A small network was shown many inputs. Here are its activations along a few directions, one row for each input.
In each table, some parts of the input vary, and every possible input appears once, in random order.
Descriptions start from the smaller parts, as in this example, which fits no table here: one of 8 places around a ring, together with either a single point or one of 11 places along a line or (one of 3 separate values, together with one of 4 places along a line).
Shared parts are said once, and a part with two or three values counts as separate values.
(in the rows, 128 means zero)

Other details of the inputs vary at random and push rows far along two fixed directions, the same in every table; ignore that.

A family of inputs:
x1: [144 124 104 115 104 104 132 155 163 134 117 113 116]
x2: [151 111 113 106 137 116 139  69 111 107 189 143 156]
x3: [124 101 119 143 125 146  97 110  74 112 143 160 165]
x4: [117 151 124 135 141 105 167 152 192 143 125  83 106]
x5: [121 119 112 117 138 122 136 143 160 128 132 111 110]
x6: [185  86 105 107 100 110 134  88  89 113 156 152 170]
x7: [124 172 158 121 132 107 178 152 177 144 102  95  92]
x8: [172  83 118  83 136 119 140  70  86  95 184 142 153]
x9: [116 111 120 137 126 164  63  93  59 114 137 200 164]
x10: [121 141 136 120 110 131 110 116 101 123 126 151 125]
x11: [121 131 134 127 131 124 136 153 136 128 122 107 118]
x12: [159 107 106 101 145 101 169  87 152 117 173 113 133]
x13: [137  87 118 120 129 142 112 122  84 112 143 145 141]
x14: [146  99 119 100 133 117 129 115 121 108 154 126 126]
x15: [120 117 122 142 128 136 116 114 115 122 155 143 150]
x16: [120 139 129 135 133 146  99 117 132 137 109 126 126]
x17: [102 139 151 162 122 164  89 165 110 150  71 124 125]
x18: [ 93 155 150 170 121 145 121 163 125 149  79 143 125]
x19: [149 118 122 121  99 114 140 170 137 138 104 111 123]
x20: [122 100 119 125 129 137 106 145 114 118 129 133 122]
x21: [125 168 137 124 145 118 158 144 196 145 107  87  90]
x22: [125 156 148 143 137 125 159 140 153 145 101 117 117]
x23: [ 88 129 145 163 119 159  93 184 106 136 101 130 128]
x24: [142 120 132 103 134 121 138 109 107 110 160 127 137]
x25: [146 148 128  90 141  93 182 112 194 121 168  83 104]
x26: [125 149 133 143 143 133 144 126 158 147 112 115 120]
x27: [ 77 143 133 183 118 157  85 153 104 150  88 173 140]
x28: [110 159 135 127 130 124 130 130 151 134 118 135 109]
x29: [121 149 143 117 134 108 157 162 181 131 128  82  94]
x30: [134 164 152 136 140 118 171 141 184 154  93  75 104]
x31: [112 168 130 124 119 119 140 129 156 139 115 123 107]
x32: [102 141 138 148 128 129 137 197 157 144  87  94  98]
x33: [209 112 110  52 115  66 190  86 162 105 179  97 120]
x34: [125  89 116 129 120 147  74 121  64 106 142 168 150]
x35: [100 123 138 165 120 152 103 157 108 132 115 136 140]
x36: [118 158 137 146 140 124 152 136 163 149 109 121 115]
x37: [123 109 109 119 134 128 118 126 133 121 141 132 127]
x38: [170 121  98 111 112  88 173 121 172 136 142 104 129]
x39: [162 123 141  98 136 122 148  78 100 112 154 146 141]
x40: [117 117 112 125 128 132 100 118 114 116 146 143 140]
x41: [130 142 142 124 136 134 124 137 143 132 111 114 106]
x42: [113 167 132 141 121 117 152 128 157 150 112 122 117]
x43: [105 133 142 174 128 168  96 149 100 146  83 146 141]
x44: [132 128 144 134 132 150 117 125 104 131 110 135 132]
x45: [121 136 141 126 129 138 109 135 117 125 117 146 119]
x46: [126  91 103 139 133 142 109 114 104 122 146 152 149]
x47: [129 129 139 127 129 146  96 120 112 128 112 130 126]
x48: [116 115 112 131 127 133 104 133 121 122 133 138 131]
x49: [178 121 123  98 143 115 150  36 122 119 172 128 153]
x50: [104 113 125 162 129 145 117 178 128 140  96 122 122]
x51: [ 85 125 132 156 120 153  71 176  98 127 108 147 130]
x52: [121 136 142 121 123 133 109 119 105 119 128 156 124]
x53: [122 113 124 146 132 130 133 152 131 132 116 118 130]
x54: [109 145 126 127 133 120 131 147 159 130 132 111 114]
x55: [117 113 111 148 130 133 114 131 118 129 133 140 141]
x56: [111 123 127 132 127 132 103 150 120 121 126 126 124]
x57: [120 164 143 139 118 119 159 132 146 146 104 118 119]
x58: [154 129 130 105 139 103 171  98 143 115 166 109 133]
x59: [185 100 115  86 137  97 171  57 115  99 190 126 150]
x60: [123 117 136 132 102 156  82  96  39 118 131 188 163]
Each input here is: one of 5 places around a ring, together with either a single point or one of 5 places along a line or one of 6 places along a line.
Changing only the place on the ring of 5 turns x59 into x55. The same change can be made to x35. Which row results? -> x15
Change only the place on the line of 6 in x20. List by row number the other rows that result. -> x14, x29, x34, x51, x56
Change only the place on the line of 5 in x60. List by row number the other rows that result. -> x7, x17, x39, x44
Change only the place on the ring of 5 in x28. List by row number the other rows that result. -> x7, x18, x27, x52

A family of inputs:
x61: [101 125 122 146  95 140  77 199 123 136  87 135 114]
x62: [178 129 125  96 128 107 158  48 119 114 183 126 162]
x63: [ 92 169 138 159 124 123 151 224 193 169  46  96  73]
x64: [125 141 147 129 129 145 110  93  84 124 122 172 137]
x65: [150  88 109 131  90 133 104 107  57 116 144 176 177]
x66: [ 81 188 148 167 145 137 133 178 203 169  63  87  81]
x67: [162 178 149  71 153  87 200  77 200 125 152  91  83]
x68: [172 114 145  75 147 113 157  60  97  93 184 132 137]
x69: [151 105 128  99 135 110 154 136 128 112 141 111 117]
x70: [121 145 138 110 143 101 173 203 217 139 101  53  61]
x71: [109  98 120 154  87 156  57 170  54 124  98 179 154]
x72: [169 115 104  89 118  92 155 107 158 119 159  94 127]
x73: [104 128 147 129 137 154  91 146 107 118 120 134 117]
x74: [129 198 161 110 124  88 198 171 212 149  97  59  71]
x75: [ 99 114 110 184  97 150  80 193 115 150  83 137 150]
x76: [135 109 116 144 116 138 126 111  93 134 119 173 154]
x77: [101 127 112 183 124 149 107 171 142 159  78 139 135]
x78: [149  80 106 109 138 133 110 107 105 107 160 127 143]
x79: [172 172 148  90 126  75 224  96 186 134 150  77 111]
x80: [ 97 120  94 123 147  99 146 139 177 112 181 118 112]
x81: [ 67 121 108 148 145 148  78 111 101 107 178 174 150]
x82: [158 118 119  94 124 124 114  57  95 107 175 139 157]
x83: [194 152 140  73 148  83 224  17 150 117 184 121 134]
x84: [134 133 109 129 137 121 141 137 174 143 113 107 108]
x85: [ 78 153 147 156 103 158  64 184 108 141  80 145 116]
x86: [171  77 117 103 129 119 147  83  82 101 175 146 161]
x87: [127 102 114 126 118 151  75 119  81 119 125 181 138]
x88: [117 141 156 144 138 136 152 147 132 137 112 111 120]
x89: [ 77 132 140 168 140 169  80 177 122 141  89 115 118]
x90: [125 134 131 154 138 151 110  81 101 135 127 162 160]
x91: [110 124 141 161 143 155 110 137 112 134 119 124 142]
x92: [140  66 105 143 129 152  89 110  66 111 152 159 177]
Describe the family of inputs behind these rows. -> one of 2 separate values, together with either a single point or (one of 3 separate values, together with one of 5 places around a ring)
Changing only the choice among 2 separate values turns x86 into x88. The same change can be made to x84. Which row results? -> x66
Change only the choice among 2 separate values in x62. List by row number the other rows that result. -> x75
Change only the choice among 3 separate values in x74. List by row number the other rows that result. -> x64, x68

A family of inputs:
x93: [103 157 135 144 144 126 154 136 162 143 115 105 114]
x94: [111 136 124 140 141 129 123 119 134 126 129 145 124]
x95: [160 106 128 103 132  91 177 115 145 111 172  89 131]
x96: [133 140 122 114 150 118 162 108 180 132 146  92 105]
x97: [118 159 156 128 138 119 160 155 150 134 103 107  97]
x98: [139 114 126 146 118 151 109  87  81 124 141 168 173]
x99: [134 104 112 146 130 144 105 109  88 122 128 162 153]
x100: [144 112 115  90 147 108 145  90 134  98 195 125 137]
x101: [122 132 132 144 105 146  93 152  94 132  93 142 134]
x102: [119 142 128 140 114 121 134 124 122 135 130 147 140]
x103: [132 141 143 106 134 124 145 107 118 120 138 119 123]
x104: [160  85 104 110  96 141  80  78  35 102 161 194 182]
x105: [101 126 121 130 115 138  93 140 109 128 119 146 124]
x106: [166 169 147  88 149  88 200  77 169 122 164  95 120]
x107: [119 113 123 143 113 141 104 169  99 131  94 151 128]
x108: [134 115 121 103 127 128 125 118 128 119 147 124 117]
x109: [110 126 136 138 122 138 116 150  96 127 112 157 131]
x110: [ 82 157 151 166 138 154 112 161 129 147  89 121 119]
x111: [115 110 126 131 123 145 102 154 109 126 118 153 119]
x112: [103 120 112 165 125 157  95 143 107 140 100 139 140]
x113: [121 143 148 122 138 127 140 160 159 131 109 104  87]
x114: [105 130 156 160 120 155 109 174 107 142  79 134 122]
x115: [159 124 114 105 146 106 158  92 169 127 149  97 123]
x116: [123 185 133 122 138  89 182 133 222 144 126  83  88]
x117: [166 123 123  99 144 118 154  78 125 121 151 108 137]
x118: [108 126 123 129 147 129 137 174 175 125 141  96 104]
x119: [133 112 137 131 140 153  99  77  51 107 150 185 168]
x120: [161  67 100 111 117 122 106  88  58  89 188 150 173]
x121: [108 121 135 130 127 154  87 138 107 125 119 134 118]
x122: [ 87 120 115 168 126 152  98 207 132 138  98 121 126]
x123: [ 70 136 134 171 136 153 103 202 130 136 106 128 127]
x124: [148 126 108 121 115 109 134 121 151 134 131 126 135]
x125: [164  92 103 108 129 115 129  85 108 114 156 154 154]
x126: [112 134 138 125 128 136 105 132 106 118 118 151 117]
x127: [131 126 119 115 121 119 132 158 158 137 108 101 109]
x128: [140 127 141 121 123 118 164 146 141 134 118 116 117]
x129: [120 148 137 106 132 118 132 119 142 123 131 111 105]
x130: [107 140 139 154 110 147  83 183 127 143  73 126 118]
x131: [126 110 128 152 131 158  88 124  70 126 110 162 153]
x132: [179 111 122  90 145 109 182  40 131 112 187 115 149]
x133: [106 152 129 138 128 116 159 146 160 145 114 106 112]
x134: [106 133 120 144 140 122 134 206 192 140 106  83 100]
x135: [112 145 122 128 140 123 135 110 155 130 137 121 118]
x136: [158 123 128  89 142  75 195 103 155 103 186  82 123]
x137: [112 124 139 144 144 156  99 135 111 129 118 145 125]
x138: [151 100 112 127 139 131 114  94 111 117 142 152 150]
x139: [117 151 133 146 129 128 133 116 128 134 130 141 139]
x140: [128 141 135 130 145 127 134 145 167 145 103  87 110]
x141: [134 112 129 142 121 129 144 127 118 134 124 140 140]
x142: [152 106 124  99 126 132 107  99 103 112 137 130 137]
x143: [122 112 123 120 120 134  98 119  86 113 137 174 136]
x144: [144 134 136 114 131 116 153 144 139 128 107 108 107]
x145: [135 158 149 114 124 115 147 117 129 126 131 123 122]
x146: [126 141 142 150 140 127 165 144 163 146 105 106 117]
x147: [161 109 127 111 146 126 124  90 112 116 144 137 143]
x148: [127 162 139 122 134 119 131 108 145 131 134 126 124]
x149: [104  96 127 157 126 161  95 157  90 122 136 149 157]
x150: [128 115 112 121 127 122 120  98 106 116 151 166 142]
x151: [ 98 138 156 177 133 162 111 173 119 151  75 128 125]
x152: [146 115 110 124 125 113 147 122 128 128 130 133 132]
x153: [ 97 141 143 150 115 155  82 175 123 138  93 134 112]
x154: [ 85 128 131 179 110 155 109 179 126 158  80 127 129]
x155: [124 134 138 140 100 135 127 155 122 141 107 130 134]
x156: [136 147 124 119 139 113 155 112 180 133 147 107 112]
x157: [106 123 111 167  99 146  89 161 101 144  95 156 147]
x158: [160 117 123 102 136 103 167  69 110 109 174 149 146]
x159: [152 173 140 116 138  95 188 140 201 148 110  66  98]
x160: [166 105 100  96 127 109 152  74 118 114 166 128 146]
x161: [140  98 112 118 126 106 129 149 141 113 146  98 128]
x162: [110 142 120 143 116 128 126 157 160 145 115 125 114]
x163: [123 105 130 128 141 161  83  94  84 117 148 155 146]
x164: [124 143 136 125 112 123 131 133 116 129 126 144 132]
x165: [170 139 115 106 132  97 177  86 161 127 153 105 131]
x166: [150 120 127 127 127 136  98 100 102 123 134 146 155]
x167: [147 135 132 113 152 109 173  84 136 117 158 132 132]
x168: [109 129 124 151 102 140  86 191 129 145  81 135 125]
x169: [123 129 120 126 116 127 132 161 134 139 103 109 115]
x170: [117 129 137 133 141 144 101 105  96 119 132 161 137]
x171: [127 131 114 122 114 118 115  96 116 123 150 159 143]
x172: [152  80 113 112 116 137  89 105  68 109 142 176 156]
x173: [131 129 114 110 135 112 156 118 172 134 145 101 106]
x174: [ 71 156 142 165 135 157  87 170 134 147  85 125 111]
x175: [100 113 119 156 124 150  98 158 117 136 109 157 122]
x176: [144 171 145  93 129  91 166 115 177 125 138  99  96]
x177: [145 126 128 105 125 124 138 121 123 123 124 110 120]
x178: [155 155 152 120 132 113 175 110 162 139 132  95 123]
x179: [120 107 110 159 116 157  62 120  86 128 118 177 165]
x180: [134 154 157 131 115 125 150 150 152 141 103  99 111]
x181: [136 144 131 139 111 114 161 136 158 147 120 113 129]
x182: [130 139 141 119 119 119 167 151 160 141 114  92 107]
x183: [ 79 144 138 159 115 149 105 188 120 147  83 130 117]
x184: [145 108 118 115 147 132 130  84 121 115 162 148 136]
x185: [191 106 126  69 138 100 157  64 122 101 171 125 133]
x186: [116 107 118 133 106 157  71 135  79 121 130 176 145]
x187: [163 127 132  97 140 124 131  66 116 110 174 139 143]
x188: [144 120 142 124 138 141 135  92 108 128 140 124 145]
x189: [107 132 123 129 132  97 142 170 168 121 136  82 102]
x190: [117  88 117 133 126 135  95 146 100 104 156 131 137]
x191: [129 141 151 123 126 129 152 143 146 139 109  92 110]
x192: [119 161 130 118 114 104 140 149 165 137 120 115 104]
x193: [ 86 161 125 147 123 117 137 172 185 152  97 100  92]
x194: [137  86  98 127 117 140  87  98  85 121 141 162 162]
Describe the family of inputs behind these rows. -> one of 6 places around a ring, together with either one of 2 separate values or (one of 3 separate values, together with one of 5 places around a ring)
Changing only the place on the ring of 6 turns x129 into x121. The same change can be made to x143. Which row results? -> x111
Changing only the place on the ring of 6 turns x132 into x112. The same change can be made to x180. Which row results? -> x101
Changing only the place on the ring of 6 turns x99 into x138. The same change can be made to x120. Which row results? -> x161
Change only the choice among 3 separate values in x128. List by row number the other rows that result. -> x155, x182
Change only the choice among 2 separate values in x123. List by row number the other rows that result. -> x136
Change only the choice among 2 separate values in x134. List by row number the other rows that result. -> x161
A walk changes only the place on the ring of 5. It starts at x107 and steps to x144. List the rest of the walk in order. -> x131, x99, x152
